These are the activations of a small network on made-up records, seen along a few directions, one row for each record.
After each row come some of the record's fields: KODEL, FIKO, DEVI, PIP.
The largest differences between rows may come from other fields.
(in the rows, 500 means zero)
Random noise pushes rows far along 21 fixed directions. That doesn't count. These rows show it; they differ only by the noise:
[573 398 353 425 581 330 466 446 330 437 446 479 428 572 520 463 652 499
 624 491 535 431 603 561 508 598 444 391 625 568 367 500 521 484 410 619
 541 477 611]
[532 522 417 702 474 689 455 515 443 530 595 446 517 348 262 536 424 486
 522 512 525 399 637 278 533 443 572 467 331 647 513 356 503 609 573 491
 427 397 166]
[569 383 455 419 715 388 494 402 372 466 616 408 472 530 463 556 485 452
 540 631 490 370 590 513 543 469 568 506 510 542 426 454 377 567 521 513
 494 526 621]
[554 555 428 575 628 592 723 466 391 473 639 409 626 488 691 473 524 461
 467 574 400 607 374 444 556 668 446 511 391 539 385 539 404 489 488 341
 497 436 416]
[697 535 449 567 314 543 556 650 632 557 477 444 468 592 518 327 566 534
 527 538 399 709 466 417 475 363 475 552 386 627 527 566 522 532 515 448
 510 521 280]
[505 517 443 464 360 604 433 487 602 488 612 362 624 548 425 575 467 489
 600 505 438 536 475 553 400 481 634 520 390 528 449 585 546 488 574 463
 487 407 443]
[487 394 389 380 628 323 440 428 505 526 582 535 425 506 644 691 500 633
 409 585 527 460 353 490 428 602 615 484 416 407 559 328 417 496 587 549
 403 456 547]
[297 666 586 596 418 782 503 571 461 490 596 553 554 397 409 563 596 527
 504 349 441 448 452 500 578 449 502 514 734 493 409 529 509 365 309 356
 531 520 480]
[719 489 483 608 525 603 447 415 473 402 541 553 356 525 697 417 528 408
 436 498 408 587 388 431 583 366 514 622 563 507 366 523 413 489 334 422
 490 546 620]
[476 477 503 495 454 535 365 685 447 502 313 575 373 578 483 584 367 533
 501 458 649 523 555 452 236 393 622 499 489 522 796 517 458 407 617 536
 542 455 723]
[736 483 475 551 466 499 465 252 553 536 553 478 452 470 574 509 514 398
 475 533 466 526 416 435 456 521 470 473 323 592 432 524 582 481 520 572
 444 385 519]
[518 452 547 554 385 513 447 508 653 467 457 545 562 575 564 493 413 414
 419 495 424 469 453 509 590 527 485 394 382 426 422 458 536 520 374 447
 628 489 500]
[501 574 495 551 568 499 405 496 574 353 377 550 435 377 536 598 535 655
 320 473 584 667 466 489 477 558 480 608 617 434 487 415 408 431 295 578
 502 488 392]
[362 612 648 484 595 652 535 511 449 468 504 622 505 466 572 485 340 375
 433 584 352 468 494 494 538 380 475 593 618 556 543 630 379 425 448 474
 631 451 730]
[476 578 559 438 670 514 576 393 335 466 421 572 541 415 513 541 540 452
 473 466 776 389 418 453 373 532 501 434 587 531 571 378 624 449 560 617
 682 342 412]
[576 480 360 550 408 636 567 496 360 640 738 449 380 567 532 539 736 618
 509 449 498 563 334 458 520 603 597 493 480 557 377 446 367 371 360 292
 404 600 498]
[429 562 332 582 361 649 427 583 271 544 412 720 478 521 392 658 428 469
 497 540 459 256 466 642 372 510 535 627 478 648 372 612 458 411 256 459
 698 426 690]
[478 592 434 642 511 672 527 374 367 509 595 458 363 455 451 498 651 407
 410 430 538 537 361 458 440 468 540 587 507 562 510 486 438 336 515 499
 474 471 459]
[492 483 552 459 554 450 508 669 700 568 675 428 526 572 424 596 544 608
 378 576 363 476 368 509 544 343 568 510 444 462 521 282 461 512 494 368
 537 619 322]
[554 522 518 646 391 557 381 407 560 449 534 625 450 442 480 438 567 459
 362 412 567 422 440 533 689 478 472 599 533 464 351 380 447 523 384 570
 572 460 330]
[469 558 549 471 294 602 557 541 639 643 554 511 532 423 450 566 381 619
 491 613 451 625 495 374 413 508 558 470 380 542 606 575 473 504 516 434
 437 493 402]
[453 520 475 580 610 570 528 581 498 298 349 381 448 452 539 508 394 471
 453 553 468 696 550 337 404 406 547 476 561 402 630 524 456 501 446 464
 485 562 476]
[428 376 491 412 556 479 395 321 549 521 606 380 530 489 459 661 527 576
 518 470 569 459 564 443 596 678 666 344 398 436 450 388 428 497 452 484
 375 476 501]

[577 518 591 525 525 560 385 547 715 400 278 439 605 576 409 585 577 481
 453 345 531 598 507 441 376 378 557 375 478 571 401 362 773 430 235 380
 658 515 329]
{KODEL: vogos, FIKO: voki, DEVI: ledo, PIP: fef}
[478 483 520 538 741 435 409 551 605 472 470 473 495 482 458 532 558 501
 414 443 411 520 589 398 555 477 473 427 455 596 510 300 555 486 494 495
 426 481 344]
{KODEL: sudi, FIKO: kan, DEVI: ledo, PIP: fef}
[477 600 587 440 391 577 434 589 568 468 683 575 630 365 542 684 228 590
 593 581 313 404 434 584 406 516 395 456 608 415 480 567 610 498 542 570
 527 345 693]
{KODEL: zaz, FIKO: voki, DEVI: ledo, PIP: fef}
[689 477 555 562 742 410 504 408 362 486 719 392 401 421 417 486 527 452
 461 549 566 322 526 530 635 556 343 446 523 503 540 334 405 482 635 704
 497 466 592]
{KODEL: sumu, FIKO: voki, DEVI: ledo, PIP: fef}
[278 422 399 499 411 603 439 607 301 624 566 738 414 588 656 476 447 499
 531 395 485 360 476 414 562 774 528 220 471 520 537 343 457 391 508 465
 564 378 662]
{KODEL: sudi, FIKO: voki, DEVI: tilok, PIP: fef}
[566 463 491 454 588 594 528 402 395 382 582 413 486 429 595 432 384 427
 655 550 482 538 567 353 540 560 493 312 612 432 459 514 552 557 473 525
 473 486 625]
{KODEL: sudi, FIKO: kan, DEVI: tilok, PIP: dol}
[527 505 299 545 431 544 425 711 478 459 512 542 492 594 473 501 390 529
 473 609 345 384 409 573 532 595 456 424 343 515 464 371 469 495 396 624
 741 391 404]
{KODEL: sudi, FIKO: kan, DEVI: tilok, PIP: fef}
[560 479 457 548 472 360 378 442 626 466 214 459 462 432 330 489 651 536
 504 371 643 569 688 428 435 572 412 317 483 574 525 426 735 483 412 692
 466 463 282]
{KODEL: sudi, FIKO: voki, DEVI: tilok, PIP: fef}
[637 380 541 409 545 511 506 621 427 346 567 491 641 652 709 432 428 498
 590 458 672 581 513 538 485 550 609 476 644 411 351 443 436 586 480 291
 629 553 616]
{KODEL: zaz, FIKO: voki, DEVI: tilok, PIP: fef}
[384 470 626 428 470 414 454 431 575 466 522 509 537 470 488 631 374 538
 401 549 570 575 593 618 435 623 533 565 570 367 508 598 329 447 490 474
 453 583 736]
{KODEL: sumu, FIKO: kan, DEVI: ledo, PIP: fef}
[328 479 490 563 565 443 529 572 513 497 516 426 378 456 430 654 623 543
 393 452 480 566 480 436 355 391 584 491 638 375 617 470 453 403 519 307
 278 762 591]
{KODEL: zaz, FIKO: kan, DEVI: tilok, PIP: fef}
[416 572 456 516 473 686 354 451 553 438 598 420 298 452 471 506 468 513
 471 504 342 700 463 380 413 394 586 508 565 524 617 477 431 340 532 643
 408 429 545]
{KODEL: vogos, FIKO: voki, DEVI: ledo, PIP: fef}
[486 524 447 581 371 458 605 444 409 496 646 430 457 420 355 472 518 417
 507 588 459 391 469 632 488 522 353 482 587 412 462 581 464 477 579 608
 521 566 575]
{KODEL: bemo, FIKO: voki, DEVI: tilok, PIP: dol}
[536 555 521 402 489 522 474 787 539 460 699 623 566 566 477 376 321 564
 421 646 477 571 522 649 506 592 408 572 596 623 426 334 328 503 531 582
 816 424 417]
{KODEL: sumu, FIKO: kan, DEVI: tilok, PIP: dol}
[438 575 463 366 558 611 484 190 335 624 586 592 621 438 436 430 608 453
 602 483 656 435 649 574 601 599 658 813 445 845 313 686 345 532 590 538
 440 272 385]
{KODEL: gereb, FIKO: kan, DEVI: tilok, PIP: dol}
[667 433 445 477 439 483 483 662 469 591 353 632 399 564 629 580 522 705
 514 503 607 490 411 478 477 453 603 578 491 431 551 524 447 560 299 319
 440 691 647]
{KODEL: sudi, FIKO: kan, DEVI: tilok, PIP: fef}
[281 501 294 520 389 524 518 534 351 408 334 458 408 477 386 455 511 468
 620 529 492 431 558 472 457 473 557 413 602 396 575 611 550 525 449 643
 533 536 451]
{KODEL: zaz, FIKO: kan, DEVI: tilok, PIP: fef}
[429 494 523 392 603 414 567 660 435 585 390 620 490 610 524 390 514 509
 495 534 591 387 489 545 513 336 546 628 524 570 646 466 451 567 664 518
 625 501 457]
{KODEL: sudi, FIKO: voki, DEVI: ledo, PIP: dol}
[387 559 424 552 332 549 508 488 404 658 605 489 540 545 382 635 661 514
 514 364 576 363 351 690 365 646 499 511 417 539 501 554 532 309 596 491
 504 419 574]
{KODEL: zaz, FIKO: voki, DEVI: tilok, PIP: fef}
[723 402 656 411 514 456 422 629 515 654 486 455 404 661 416 442 512 555
 622 504 482 471 708 495 578 407 470 404 480 665 584 571 424 454 421 480
 504 596 813]
{KODEL: sudi, FIKO: voki, DEVI: ledo, PIP: fef}
[638 591 525 641 383 708 542 595 464 495 475 548 420 474 603 489 521 522
 457 401 664 556 243 352 382 418 550 467 467 383 664 408 617 445 518 451
 549 480 372]
{KODEL: bemo, FIKO: kan, DEVI: ledo, PIP: fef}
[431 442 392 562 340 468 427 368 521 608 569 672 419 547 549 471 534 308
 419 444 465 402 368 492 400 510 554 470 360 557 468 425 607 457 712 496
 460 423 474]
{KODEL: sudi, FIKO: voki, DEVI: tilok, PIP: fef}
[410 640 479 483 547 659 496 655 504 391 339 408 595 578 620 320 610 564
 616 352 446 650 508 526 688 522 500 602 535 516 603 688 448 450 487 572
 518 362 379]
{KODEL: sumu, FIKO: voki, DEVI: tilok, PIP: dol}
[582 384 493 509 534 466 519 459 448 399 658 519 525 566 651 365 373 309
 542 567 367 543 577 468 563 577 431 368 561 510 277 463 489 583 514 404
 543 514 624]
{KODEL: bemo, FIKO: voki, DEVI: ledo, PIP: fef}
[411 496 567 388 719 477 396 538 613 483 505 447 609 622 610 468 562 511
 564 387 341 531 557 543 639 390 572 626 481 604 514 534 448 504 630 452
 398 393 534]
{KODEL: vogos, FIKO: kan, DEVI: tilok, PIP: dol}
[594 416 377 658 413 512 495 781 466 454 452 343 367 687 343 436 677 471
 518 363 524 621 546 494 335 426 501 346 575 509 484 384 577 392 402 299
 553 754 492]
{KODEL: sudi, FIKO: voki, DEVI: tilok, PIP: fef}
[631 446 579 432 592 354 559 480 486 724 558 775 539 608 562 452 503 440
 329 586 603 262 362 534 547 428 495 610 278 697 468 258 483 597 624 465
 714 405 356]
{KODEL: vogos, FIKO: kan, DEVI: tilok, PIP: dol}

Here are new rows. What are their fields?
[372 613 633 446 601 575 540 519 512 417 494 503 468 466 511 424 474 406
 464 505 450 540 481 511 492 397 452 509 707 473 595 552 509 405 526 571
 590 515 600]
{KODEL: sumu, FIKO: kan, DEVI: ledo, PIP: dol}
[430 569 395 415 539 569 611 485 332 511 393 401 473 493 528 555 575 587
 646 517 515 523 414 498 410 554 536 492 523 476 599 671 545 416 438 538
 485 476 581]
{KODEL: sudi, FIKO: voki, DEVI: ledo, PIP: dol}
[651 514 573 561 482 494 504 506 474 506 586 514 529 458 344 477 537 458
 486 480 654 445 578 561 467 468 427 524 602 566 375 420 542 526 486 463
 577 573 454]
{KODEL: sudi, FIKO: kan, DEVI: ledo, PIP: fef}
[668 489 535 537 453 432 504 448 618 529 513 538 562 467 495 428 462 411
 561 563 384 395 516 460 547 246 479 605 417 574 447 553 642 691 625 498
 435 475 360]
{KODEL: vogos, FIKO: kan, DEVI: ledo, PIP: dol}
[616 511 400 713 452 539 481 604 480 380 457 458 410 342 481 649 367 624
 435 553 455 537 486 431 435 541 391 465 517 321 547 485 467 523 343 492
 383 601 572]
{KODEL: vogos, FIKO: kan, DEVI: tilok, PIP: dol}
[502 437 616 585 421 372 519 504 601 563 464 600 551 432 459 619 448 503
 360 472 629 475 588 479 389 525 474 463 493 446 498 468 507 543 538 330
 415 630 551]
{KODEL: zaz, FIKO: kan, DEVI: tilok, PIP: fef}
[528 543 597 488 390 523 513 551 638 557 484 583 678 577 547 437 555 537
 449 378 631 592 478 594 511 608 493 573 423 585 406 478 522 490 513 387
 593 417 338]
{KODEL: vogos, FIKO: kan, DEVI: ledo, PIP: dol}
[391 434 544 367 523 419 432 356 719 611 359 338 408 623 368 486 599 457
 461 500 399 577 541 471 524 466 565 343 309 565 626 505 545 381 453 629
 503 530 512]
{KODEL: sudi, FIKO: voki, DEVI: tilok, PIP: dol}
[529 592 431 578 596 502 556 743 458 488 615 553 545 364 494 597 545 619
 550 512 351 344 401 396 427 306 409 456 657 519 535 330 673 556 603 467
 446 466 329]
{KODEL: vogos, FIKO: voki, DEVI: tilok, PIP: fef}
[670 625 613 517 693 509 528 374 498 458 576 435 540 490 530 515 647 396
 404 417 625 546 309 645 375 455 425 673 547 559 481 477 585 351 611 541
 563 421 519]
{KODEL: sudi, FIKO: voki, DEVI: ledo, PIP: fef}
[293 509 573 418 628 476 638 348 383 569 673 464 522 372 443 581 543 476
 518 517 514 433 529 455 482 592 484 383 643 471 487 473 502 442 596 462
 396 535 570]
{KODEL: sudi, FIKO: voki, DEVI: ledo, PIP: dol}
[369 570 634 455 428 616 422 460 572 602 556 413 404 385 358 532 641 639
 699 361 348 422 578 419 703 270 515 465 707 462 605 632 567 463 450 538
 236 582 599]
{KODEL: vogos, FIKO: voki, DEVI: ledo, PIP: dol}
[526 443 514 340 331 527 488 456 343 570 554 626 504 602 522 410 391 417
 676 577 592 323 545 593 510 501 574 470 564 546 434 622 470 550 512 566
 679 436 739]
{KODEL: vogos, FIKO: voki, DEVI: ledo, PIP: fef}
